These are the activations of a small neural network, seen along a few directions. Each row is one input.
Each table varies a few parts of the input and shows all the possible inputs, shuffled.
Descriptions start from the smaller parts, as in this example, which fits no table here: line(6) and (point or line(9) or (values(2) and ring(8))).
Shared parts are said once, and a part with two or three values counts as separate values.
In the rows, zero is written as 128.

Other details of the inputs vary at random and push rows far along two fixed directions, the same in every table; ignore that.

A family of inputs:
r1: [ 87  58  64 156 101 145 182 150 201  83 167 107 149 174 129]
r2: [ 68  48  82 149 117 149 180 135 202  96 168 116 151 170 131]
r3: [124 114 132 118  81 114 159 138 134 103 157 102 106 145 168]
r4: [160 139 133 138 144 124  93 111 110 192 111 168 145 142  84]
r5: [143 164 164  97  89  77 167 133  97  78 143  79  78 126 178]
r6: [141 123 130 123  91 106 169 126 145  86 148  92 103 144 161]
r7: [133  99  86 170 193 193  86 151 186 158  83 137 203 150  67]
r8: [ 47  63  73 143 128 147 167 126 205  94 174 126 146 154 154]
r9: [105 119 114 108 114  69 156 152 144 122 154 130  85 126 155]
r10: [172 183 163 129 147 147  81 124  32 130  87 139 102  86 103]
r11: [106 122 110 129 113 121 158 159 128  75 147 114  87 111 156]
r12: [127 144 161 111  58  89 151 122  99 112 161 102  82 126 195]
r13: [109 117 126  95 101  87 160 135 129 122 162 101 115 147 168]
r14: [124  93  92 155 200 175  82 128 193 192  97 153 212 148  77]
r15: [125  80  84 168 189 168 106 114 180 202 114 176 195 169  47]
r16: [111 123 104  95  95  70 167 143 155 110 144 150  93 104 139]
r17: [181 193 183 112 139 142  68 128  67 161  90 124 126 105 115]
r18: [ 94 107 116 106 118  99 158 126 116 100 168 127  95 117 159]
r19: [135 155 144 100  81  91 153 161  90  77 144  84  69 113 167]
r20: [186 189 171 102 149 105  77 121  62 201  90 147 125 123  99]
r21: [ 77  50  73 137 105 119 177 127 204 116 184 124 153 178 146]
r22: [149 142 144 112  63  94 164 150  88  83 153  89  67 123 170]
r23: [158 155 128 118 165 128  84 130 126 194  99 150 146 134  89]
r24: [120 127 122 114  97 109 166 160 126  89 149  86 107 146 152]
r25: [102 121 109 111 120  81 160 148 139 113 166 146  78 115 154]
r26: [143  90  93 155 171 178  95 114 183 201 111 148 212 172  81]
r27: [144 143 133 131 172 147  86 120 113 168 110 159 145 104 108]
r28: [105 120 130 129 119 114 176 114 122  63 150 106  98 129 151]
r29: [190 193 184 127 153 121  80 119  70 139  70 125 112  90 120]
r30: [ 89  59  65 128 107 103 184 142 216 134 174 128 132 186 142]
r31: [167 181 169 121 159 114  87 106  36 179 106 170 110 102  88]
r32: [167 196 183 118 133 137  61 113  73 176  91 127 133 104 127]
r33: [143 164 159  98  92  80 158 134 103  74 138  83  71 113 178]
r34: [146 143 125 129 179 134  90 119 103 176 112 176 136 117  81]
r35: [126 148 143  81  74  67 158 130  98  98 141 129  77  74 168]
r36: [113 127 125 124 123 110 164 133 146  69 141 113  86 116 166]
r37: [129 103  92 149 169 195  99 132 203 154  79 160 210 127  68]
r38: [122  77  93 166 184 184 102 105 173 192 115 158 210 161  63]
r39: [190 183 191 137 136 129  97  97  48 133  89 127 107  95 105]
r40: [193 195 168 118 117 134  90 138  59 128  62 143 114  62  97]
r41: [ 97 126 123 110  77 104 156 129 153  95 137 124 111  95 167]
r42: [ 90 113 131 122 108 121 166 127 110  81 160 116 101 130 156]
r43: [ 76  48  63 161 116 153 188 148 197  84 163 108 146 167 118]
r44: [ 71  58  66 145 148 146 184 128 221  64 155 114 141 161 136]
r45: [ 72  65  68 118 127 121 168 145 220 117 173 105 153 169 148]
r46: [170 188 181 124 150 147  72 125  59 147  92 149 109  82 122]
r47: [ 93 108 137 133  85 112 159 115 122 108 164 114 104 131 167]
r48: [161 175 178 119 151 128  86  97  29 167 109 151 119  94 107]
r49: [145 150 162 117  71  80 165 118  91  71 150  97  71 117 171]
r50: [149 184 187 134 138 144  81  93  37 158 104 146 122  95 121]
r51: [111 156 164  97  72  81 150 130  97 108 158  92  89 130 195]
r52: [175 159 142 127 142 143 108 116 135 121  68 145 148  91  96]
r53: [132 108 106 151 182 195  92 132 186 178  99 132 220 176  75]
r54: [ 98 116 115 133 109 127 171 139 102  71 154 109  95 126 141]
r55: [108 106  98 169 192 201  82 119 194 175 103 160 203 139  92]
r56: [114  93  92 162 201 211  86 119 177 159  98 161 207 151  65]
r57: [160 187 183 128 138 129  63 118  72 168  85 137 125  91 134]
r58: [125 100 103 161 193 193  80 138 193 170  88 146 209 152  76]
r59: [113 112 135 125  80 112 157 131 127  95 161 113 107 142 160]
r60: [171 181 188 137 110 135  72  97  56 171 105 143 129 110 125]
Each input here is: line(6) and (point or ring(9)).
The inputs of r41 and r35 match in every part but the line(6) part. If r12 is changed in the same way as r41 into r35, which row does it become? -> r26
Change only the ring(9) part in r3. List by row number the other rows that result. -> r2, r17, r42, r46, r53, r56, r58, r59
Change only the line(6) part in r29. List by row number the other rows that result. -> r7, r9, r14, r57, r58
A walk changes only the ring(9) part. It starts at r44 and steps to r36. List the rest of the walk in order. -> r29, r33, r5, r6, r49, r39, r28
List by row number the other rows that have the line(6) part in common with r40. -> r1, r7, r10, r11, r19, r22, r24, r43, r54

A family of inputs:
r61: [112 114 115 112 104  94 149 146 150 127 141 128 119 117 145]
r62: [148 167 169 108 113 117  87 144  85 166 122 108 121 129 151]
r63: [126 131 137 140 112 150 126 121 145 107 113 115 141 125 140]
r64: [103 110 128 113 106  94 160 138 159 113 168  83 111 174 177]
r65: [139 123 125 157 197 197  73 102 147 178  86 153 211 142  68]
r66: [ 98  68  75 154 109 158 181 147 203  89 155 101 157 172 126]
r67: [147 109 100 136 160 155 109 128 168 145 100 140 173 145  79]
r68: [111 116 103 137 153 149 104 129 173 162 115 170 169 121 101]
r69: [150 153 156 130  99 119 108 125  59 162 128 138 112 116 130]
r70: [176 185 184 127 132 118  83  92  74 172  94 139 124 111 124]
r71: [ 97  66  67 127 127 107 183 138 218 109 163 126 141 171 132]
r72: [ 96 127 134  97 103  80 179 137 109  68 159 117  69  99 178]
r73: [131 122 136 124 108 118 141 122 135 116 129 104 136 135 139]
r74: [100 136 135  99  94  61 178 123 125  87 159 127  66 109 180]
r75: [104 114 108 109 129  94 158 150 169 114 156 106 112 162 162]
r76: [141 134 148 118  77 108 156 136 108  74 145  91  89 123 164]
r77: [128 112 112 156 170 170 100  99 180 173 115 158 191 154  90]
r78: [125 110 101 112 110 108 138 147 152 131 139 138 124 134 131]
r79: [101  72  87 134 110 137 150 141 195 137 155 122 159 171 133]
r80: [108 136 139 114  80 106 166 159 133  61 163  64  88 140 197]
r81: [182 204 195 109 132 129  74 125  51 156  89 102 118 119 134]
r82: [194 198 185 119 141  95  85 111  19 165 100 159  91  89 104]
r83: [116  99 115 170 157 186 117 128 147 126 116 126 168 149  96]
r84: [130 114  98 155 215 176  82 107 157 187 101 168 183 141  61]
r85: [208 200 198 133 133 150  69 106  47 154  69 120 132  85 106]
r86: [125 134 133 116 148 136 103 128 114 158 122 160 129  98 120]
r87: [ 89  85  75 150 161 164 148 139 183  93 138 127 142 135 118]
r88: [129  93 102 140 139 159 133 123 178 133 123 121 181 169 101]
r89: [110 141 131  89  88  77 142 169 120 113 156 102  78 126 181]
r90: [101 103  84 134 157 143 139 158 206 122 131 111 168 168 120]
r91: [117 129 121 121 122 118 141 128 152 113 117 130 124 113 135]
r92: [143 127 112 160 210 204  70 118 151 159  68 165 196 119  64]
r93: [148 124 133 141 143 135 118 107 149 163 123 124 161 148 111]
r94: [ 82  91 102 122 116 107 175 115 149  98 186 107 106 152 169]
r95: [171 143 127 133 148 159  98 131 123 129  87 138 146 117  95]
r96: [138 131 125 121 129 117 129 128 137 120 113 125 131 117 122]
r97: [110 114 131 123 135 119 143 111 131 128 153 128 126 137 152]
r98: [149 107 110 168 182 182  92 104 147 193 110 158 199 169  62]
r99: [101 108 113 130 125 136 127 124 128 140 154 132 136 136 142]
r100: [135 165 147 106 106 105 141 162 107  79 126  95  85 114 173]
r101: [106 127 135 102  99  87 141 148  87 114 157 137  73 104 151]
r102: [154 177 159 117 153 131  68 123  55 176 103 162 111  82 108]
r103: [145 165 155 104  96  81 146 135  59  97 134 127  65  96 143]
r104: [160 158 156 122 100 121 111 127  76 165 125 135 118 124 128]
r105: [104  89  77 140 138 135 138 147 170 145 146 153 151 141 103]
r106: [120 141 162 112  91  96 149 124  63  88 154 104  73 115 164]
r107: [103  99 100 138 104 120 176 153 143  67 151 115  92 124 145]
r108: [128 106  93 144 157 152 134 137 169 142 110 141 168 152  77]
r109: [141 117 108 160 210 172  78 112 143 193  92 174 184 146  51]
r110: [ 90 105 104 126 111 123 171 140 172  64 142 120 106 114 160]
r111: [167 168 179 132 147 131  86 101  48 172 112 143 118 120 107]
r112: [144 154 161 100  71  89 131 124  82 131 143 112  91 106 173]
r113: [169 177 167 110 105 104 128 133  71  98 103 113  82  78 149]
r114: [163 174 179 120 113 130  79 111  78 175  98 143 124  99 132]
r115: [127 106 112 140 131 135 145 116 155 150 140 125 147 174 108]
r116: [ 98  89 106 145  89 126 180 143 145  67 165  99 111 143 152]
r117: [140 148 155 126  92 103 144 125  70 109 139 111  94 122 142]
r118: [153 168 173 135 114 140 102 114  84 113 106 124 121  93 132]
r119: [ 97  86  84 136 147 129 147 126 213 134 135 141 154 153 121]
r120: [160 178 184 119 118 134  76 106  70 174 102 150 123  91 126]
r121: [138 124 116 162 197 199  71 103 138 176  91 149 203 148  65]
r122: [177 153 146 142 151 166  91 110  99 172  89 135 165 139  76]
r123: [ 94  76  79 159 160 169 143 147 180 100 132 131 151 142 101]
r124: [106  94 110 153 147 161 109 131 144 167 134 147 171 153 104]
r125: [ 88  85  96 142 135 157 148 118 203 116 138 124 173 154 124]
r126: [125 120 110 115 109 106 138 150 127 138 137 138 115 126 124]
r127: [105 128 135 106 100  83 168 140  90  77 154 114  62 109 156]
r128: [100 105 109 145 123 152 147 129 140  86 152 106 124 132 147]
r129: [178 189 196 133 149 158  70 108  42 143  83 132 128  81 114]
r130: [110 102  98 128 102 118 182 158 158  71 149 111 102 133 138]
r131: [ 58  65  61 132 148 137 180 140 204  85 165 122 135 150 134]
r132: [136 155 165 118 122 128 102 118  77 158 128 146 123 103 144]
r133: [142 127 116 150 215 171  76 107 149 190  90 178 191 132  67]
r134: [144 149 148 102 100  63 149 122 100 114 139 117  76 107 160]
r135: [188 181 170 116 135 100  99 119  55 166 100 148  98 107  99]
r136: [107 153 143  95  85  74 167 129 107  69 148 121  66  90 176]
r137: [151 174 160 119 109 112 123 129  94  96 100 124  91  82 147]
r138: [ 84  78  92 138 108 135 170 124 211  97 153 109 155 160 146]
r139: [ 76  92  93 115  95  94 171 147 189 105 159 128 111 127 166]
r140: [149 139 155 106  86  82 151 118  96 115 155 105  83 139 165]
The inputs of r91 and r119 match in every part but one. If r122 is changed in the same way as r91 into r119, which row does it become? -> r115
The inputs of r90 and r89 match in every part but one. If r106 is changed in the same way as r90 into r89, which row does it become? -> r124
The inputs of r94 and r121 match in every part but one. If r70 is changed in the same way as r94 into r121, which row does it become? -> r138
Describe the family of inputs behind these rows. -> values(2) and line(4) and (point or ring(9))
Change only the values(2) part in r82. List by row number the other rows that result. -> r98
Change only the line(4) part in r126. List by row number the other rows that result. -> r108, r130, r135
A walk changes only the line(4) part. It starts at r80 and steps to r81. List the rest of the walk in order. -> r64, r62
List by row number the other rows that have the line(4) part and the values(2) part in common with r123. -> r87, r92, r95, r100, r107, r110, r113, r130, r137
